A small network was shown many inputs. Here are its activations along a few directions, one row for each input.
Each table varies a few parts of the input and shows all the possible inputs, shuffled.
Descriptions start from the smaller parts, as in this example, which fits no table here: one of 4 places along a line, together with either a single point or one of 9 places around a ring or (one of 2 separate values, together with one of 8 places around a ring).
Shared parts are said once, and a part with two or three values counts as separate values.
(in the rows, 128 means zero)

Other details of the inputs vary at random and push rows far along two fixed directions, the same in every table; ignore that.
To show where, the next rows are all for the same input, with only those details redrawn:
[ 81 137 132 160  84  86 150 102 125 127 184]
[ 81 149 124 181  67  75 157 107 110 132 196]
[ 59 126 138 165  94  90 130  66 155 106 208]
[ 59 127 137 164  94  90 129  66 155 106 208]
[100  49 160  59 173 125 125 111 197 102 104]
[100  49 161  59 173 126 125 111 197 101 104]
[124 117 128 127 101  85 173 167 102 152 121]
[100  48 160  60 173 126 125 111 196 102 104]

Rows:
R1: [151  72 194 122 152 141 144  44 180 151 136]
R2: [115 120 146  83 147 118  74  83 181 109 122]
R3: [128  78 143  83 139 103 159 161 139 137  92]
R4: [ 87 161  99 157 144 173 120 130 147 103 194]
R5: [135  64 172  67 182 164  90 101 154  58  96]
R6: [ 59 104 134 127 106 102 153 113 152 142 177]
R7: [198 187 116 131  84  68 128 187  63 165  87]
R8: [ 63 111 114 188 127 136 139  27 106 115 177]
R9: [114 221 107 215 105 141 105 122  93  88 202]
R10: [ 85 100 106 148 102 135 152 140 108 132 182]
R11: [ 97 186  75 214 103 134 112  80 103 153 142]
R12: [ 54 113  93 124 162 189 135 150 176 136 192]
R13: [156 166 138 107 150 168  47  75 171  49 100]
R14: [165 201  79 184 106 135 157 216  59 140 148]
R15: [ 90  68 136  44 174 135  91 122 211 145 110]
R16: [122 105  91  99 180 182 145 209 147 137 122]
R17: [166  96 174 115 155 144 100  48 186 168 129]
R18: [142 111 117 118 108 135 167 192  72 143 116]
R19: [106 180 105 191  95  78 119  47  92 158 141]
R20: [ 83 187  74 194  74 138 104 136 130 147 196]
R21: [165 159 167  87 143 109  53  45 160  57  97]
R22: [202 203 133 132  84  68 114 180  50 155  71]
R23: [124 127  79  97 128 159 139 242 130 200  90]
R24: [118 146 134 206 143 196 131  62 161 154 227]
R25: [139 143  78 158 169 160 170 168  81 167  81]
R26: [181  60 163 110 153 184 172 127 124 184 113]
R27: [168 174  96 145 110 137  99 179 109 133 105]
R28: [143 172  95 134 109 149 114 185 114 152 109]
R29: [196 174 116 114 129 143  91 206  95 132  44]
R30: [211 130 137 101 120 131 152 175  48  92  58]
R31: [149 114 125 141 131  81 184 125  73 166  55]
R32: [135 108 167 107 136  95 115  99 149  82 116]
R33: [ 99 204 158 215  55  61 108  45  93  74 207]
R34: [123 166 134 139 172 180  76  57 166  22 169]
R35: [154  92 155  72 143 104 155 167 126 127  66]
R36: [156 165  99 125  85  79 149 205  78 197 103]
R37: [117  33 116  48 161 166 176 221 127 168  85]
R38: [201 106 137 115 159 192 123 157 155 199  75]
R39: [177 137 108 149  87 110 172 207  32 143 117]
R40: [166  99 193  60 171 118  97  66 166  36  64]
What do these inputs look like to the network? -> one of 5 places around a ring, together with either one of 2 separate values or one of 6 places along a line
Changing only the place on the ring of 5 turns R26 into R38. The same change can be made to R8. Which row results? -> R11
Which other rows agree with R25 in the place on the ring of 5? List them by row number. -> R4, R9, R12, R14, R16, R24, R34
A walk changes only the place on the ring of 5. It starts at R30 and steps to R34. List the rest of the walk in order. -> R13, R21, R40
